Each row below holds a small network's activations on one input, seen along a few directions.
Each table varies a few parts of the input and shows all the possible inputs, shuffled.
Descriptions start from the smaller parts, as in this example, which fits no table here: one of 6 places along a line, together with either a single point or one of 9 places around a ring or (one of 3 separate values, together with one of 8 places around a ring).
Shared parts are said once, and a part with two or three values counts as separate values.

Other details of the inputs shift rows strongly along three fixed directions, in all tables alike. That doesn't count.

Table:
row 1: [-12  28  20  -4   3 -15  -4 -15  -2 -16   1 -13 -25]
row 2: [-22  -2  -5   3  11 -21 -10  31 -11  -1   7 -15  20]
row 3: [ 15   2   8  -3   0  33  17 -10  20  30  -3  17  -1]
row 4: [ -4 -11   7   5   5  -3  -5  17  -2  19  13   0  25]
row 5: [ 10 -20 -38   0  -5  11  -2  10 -11 -18 -12   7  14]
row 6: [ -9   7  -8   0  -7 -27 -10  -3 -14 -39  -8 -16 -20]
row 7: [  7  -2   0   3 -10   8   6 -14  12  -3  -6   5  -2]
row 8: [-15  22  39   0   3  -8   4  -4   8  12  15 -13 -13]
row 9: [ -2  -7   7   3   7 -13 -12  26 -17  26  18  -2  20]
row 10: [ 14 -20 -33   7 -19  13  -3   8  -9 -19 -12   0  11]
row 11: [ 1  6 18 -6 17 -1  3 -4  0 27 10 10 -2]
row 12: [ 11 -21 -23   8 -11  10   5  12  -2  -2 -14   5  14]
row 13: [  2  -4   2   0   8   0  -8  21 -13  26  14   3  16]
row 14: [  0  18  34   0   5  -7   6 -19   8  15  11   4 -22]
row 15: [-23  28  22  -1   4 -14  -3 -17  13 -20   1 -16 -14]
row 16: [ 15   0  -5   0  -6  37   9 -11  19   9  -6  11   5]
row 17: [-19   9   1  -1   3 -16  -6  15 -15 -12   6 -17  -2]
row 18: [-5 14 12 -1 12 -1 -6  6  2 13  7 -4  5]
row 19: [  2  10 -16  14 -16   7  -7  -5   1 -36 -17 -12  -9]
row 20: [ 11 -18 -34  13 -13   6  -7  16  -7 -13 -16   1  19]
row 21: [ 13   8   3  -6  -6  27  19 -27  20  -3 -18  11 -22]
row 22: [-14 -13 -21  11  -2 -16 -11  33 -16 -16  -2 -17  22]
row 23: [ -8  21  37  -2   6 -16  -2 -11   2  13  13  -5 -16]
row 24: [ 18   9  19  -3   4  16  18 -36  26  17  -8  20 -22]
row 25: [  4 -12   6  -3  15  -6  -2  14  -5  36  11  13  18]
row 26: [ 18 -22 -37   3  -6   9  -4  12 -18 -15 -13   7   6]
row 27: [ 2 -4 22 -5  7 -5 10 -1  0 24 14  6 -9]
row 28: [  2   7 -21   6  -9   0  -2 -11   5 -36 -25  -5  -9]
row 29: [ 19  -7   2 -11   3  20  12 -16  13  19   1  20  -4]
row 30: [-28  18  -1   3   1 -20 -11  13 -15 -34   1 -29  -8]
row 31: [-15  17  32 -10  13 -18   4 -16   9  10  14   0 -11]
row 32: [ 11   8   8   5 -15  21  17 -24  26  -1 -16   4 -15]
row 33: [-23  19 -10   0  -2 -13  -8   5  -5 -42 -13 -27  -9]
row 34: [-11  19  41  -3   6 -10  10 -11   7  18  16  -4 -19]
row 35: [-17  16  -9  -1  -8 -14 -10  -2 -10 -40  -4 -22 -10]
row 36: [ 18 -18 -12  -5  -2  16   5  -1  -4   7   2  14   3]
row 37: [ 15 -22 -33   6 -18  11  -2   7 -10 -20 -11   3   9]
row 38: [-4  1 17 -8  8 -2  5  4 -5 20 12  2 -5]
row 39: [ -1  14 -20   9 -12   6  -6 -10  12 -40 -26 -11  -9]
row 40: [ -6 -16  10   1  12 -15   3  22 -10  31  16   6  17]
row 41: [ 11   8   4  -1  -8  23  14 -32  26  -2 -13  11 -13]
row 42: [ 22 -21 -24   2 -10  31   9  11  -3  11 -10  12  12]
row 43: [-15   3   1   3   3 -31 -10   7 -12 -13   2 -10  -2]
row 44: [  7 -21 -33  11 -14   7  -3  13  -5 -15 -11   0  21]
row 45: [ 31 -27 -15   5  -5  20  11  -2   6  24  -8  25  10]
row 46: [  6   1  -3   0  -4  12  -4 -20  17  -2  -4   9  -1]
row 47: [-10  20  20  -8  10  -6  -9 -20   8  -2  10  -3 -12]
row 48: [-13  15  22  -6   1 -25   1 -22   8 -18   4  -8 -24]
row 49: [-7 -7 13 -5 15 -8 -3 17 -2 35 21  6 25]
row 50: [-2  8 15 -7 14 -3 -2  1 -1 21  8  4  2]
row 51: [-18  -7 -10   2   8 -19  -8  28 -14  -1   4 -10  19]
row 52: [ -5   7  22  -6  14 -11  -4   3 -10  23  16   2  -4]
row 53: [ 10  -5 -14   7 -15  12  -7 -12   3 -17  -4   2  -1]
row 54: [ 1 -4  9 -1 -2 -2  6  3 -3 10  6  2 -5]
row 55: [-8  6 23 -9 10 -8 -2  3 -7 20 21 -1  1]
row 56: [-12 -12 -17   7   3 -30 -18  29 -24 -11   1 -11  20]
row 57: [-3  8 19 -7 12  6  3 -4  6 25 15  6  5]
row 58: [  0 -20   4   1   8  -8   0  13  -7  26  16  10  20]
row 59: [  4   8  -8  -7  -5   7  12 -22  10 -29 -22  -1 -28]
row 60: [21  6 11  3 -3 35  8 -9 16 30  2 14  0]
row 61: [  8   1 -13  14 -12  10  -3  -2   8 -14 -16  -2   3]
row 62: [  4   5  -7  -4  -7   2   7 -27  14 -30 -17   2 -21]
row 63: [-10 -17 -12  -6  10 -22  -3  21 -15  -2   1  -4  11]
row 64: [ 19  -4  -7  -4  -5  32  11 -15  15   9  -8  17   1]
row 65: [  7  -3 -13   8 -16  14   6   0   2 -14 -14  -3  -4]
row 66: [-14   2  -7  -2  14 -21 -16  26 -21   0   8 -11  18]
row 67: [-2  8 16 -2 10 -6 -2  2  6 23  7  3  7]
row 68: [ 23  -6  -7   0  -9  34   1 -19  14  11   0  15  -1]
row 69: [  1 -16 -10   4  -4   0  -7  20 -13  10  11   0  21]
row 70: [-14  19   5  -6  -4 -13  -3 -17  -4 -33  -2 -14 -25]
row 71: [ 20   2   7  -2 -13  20  16 -33  19  -6  -6  12 -24]
row 72: [ 20 -20 -26   0  -5  30  10   9   1  11 -14  14  14]
row 73: [ -4 -17  -3  -4  12 -10   1  22 -10  23   7   5  19]
row 74: [  4  -2 -11  10 -15  15  -1  -3   3 -19  -7  -5   2]
row 75: [  5 -18 -15  -5  13  -6  -6  18 -18  11   2   8  14]
row 76: [-20  23  19  -5   4 -18   3 -14   8 -16  -5 -13 -20]
row 77: [-12   0  -3   4  -2 -18 -16  -2  -3 -20   4  -9   3]
row 78: [  2 -18   2  -6  13  -2   4  19 -15  27  15   8   9]
row 79: [ -4  -6  13  -4   6 -17   6   2  -1  13   7   2  -4]
row 80: [-20  18  -7   2  -6 -12 -13   1  -9 -44  -3 -26  -9]
Each input here is: one of 5 places around a ring, together with either a single point or (one of 3 separate values, together with one of 5 places along a line).
Changing only the place on the ring of 5 turns row 15 into row 74. The same change can be made to row 73. Which row results? -> row 54
Changing only the place on the ring of 5 turns row 38 into row 40. The same change can be made to row 13. Which row results? -> row 20
Changing only the place on the ring of 5 turns row 32 into row 3. The same change can be made to row 79. Which row results? -> row 59
Which other rows does row 76 become when the choice among 3 separate values takes its other values? List them by row number. -> row 28, row 41
Which other rows does row 20 become when the place on the line of 5 takes its other values? List them by row number. -> row 43, row 45, row 56, row 61
Which other rows does row 80 become when the choice among 3 separate values takes its other values? List them by row number. -> row 30, row 60
Which other rows does row 70 become when the place on the ring of 5 takes its other values? List them by row number. -> row 5, row 31, row 37, row 58
Which other rows does row 67 become when the place on the line of 5 takes its other values? List them by row number. -> row 24, row 25, row 28, row 39

Table:
row 81: [ -6   8  31 -18  27  -8  -6   0 -13  37  36   7  -4]
row 82: [ 14 -12 -30   9 -14  30   4  16  -1  -4 -15   1  16]
row 83: [-10  12  -9  10 -16  -2   1  -2   5 -36 -19 -19 -11]
row 84: [  1  21 -19   4 -15  23  -9 -16   4 -42 -15 -13 -15]
row 85: [ -9   8  38 -11  14 -20  11  -6   1  27  17   3 -16]
row 86: [-14  33  38  -8  14   6   3  -3   4  24  20  -9 -12]
row 87: [-10  -2 -16   6  -3  -6 -18  22 -16 -15   5 -14  20]
row 88: [ 15   7 -14  -9  -5  27  12 -18   0 -15 -14   6 -25]
row 89: [ 13  11 -18 -12   1  24   7 -29   9 -21 -20   9 -23]
row 90: [  6 -12  -9  -6   4  -1  -5   3 -13   4   7   7   4]
row 91: [ 29 -28 -18   2  -6  18  17 -13  19  15 -19  28   7]
row 92: [ 13   5  -7  -3  -8  12  15 -37  22 -21 -27  11 -25]
row 93: [-11  -8  -2  12  -5 -21 -13  18  -4  -5   5 -11  19]
row 94: [ 12  -8 -39   2   1  33  -6  15  -2  -3 -13   5  25]
row 95: [ 25 -42  -5   7  -5   3  -2  26 -22  40  20  18  22]
row 96: [  3   8  23 -15  17   3  11 -19  11  29   8  16 -10]
row 97: [-16   5  -9   1  10 -11 -12  20  -8  -6   2 -11  21]
row 98: [ -3 -24 -15   3  -2 -28 -10  12 -16 -14   1  -2   9]
row 99: [-11   0   8  15 -14 -20 -15  20 -15 -10  12 -20   6]
row 100: [-35  33  14   1   4 -34 -10  -8   6 -37  -7 -27 -13]
row 101: [ -6  17  42 -10   8 -15   6 -30  12  13  15   5 -28]
row 102: [ 39 -23  -2  -6  -2  47  26  -7  11  48  -1  35   3]
row 103: [ -8 -36 -11   0  10 -35  -5  42 -29  16  12   0  25]
row 104: [ -8  12  -9  11 -17  -3  -8  -9   6 -38 -13 -16  -7]
row 105: [-19  -1   4  10  -3 -26  -5  22  -5  -9   0 -18  10]
row 106: [ -2  14  33   5   3   0  11 -19  33  25   0   7  -2]
What is each input in this table made of? -> one of 2 separate values, together with either a single point or (one of 3 separate values, together with one of 4 places along a line)
Changing only the choice among 2 separate values turns row 96 into row 97. The same change can be made to row 103. Which row results? -> row 105
Which other rows does row 103 become when the place on the line of 4 takes its other values? List them by row number. -> row 85, row 88, row 102
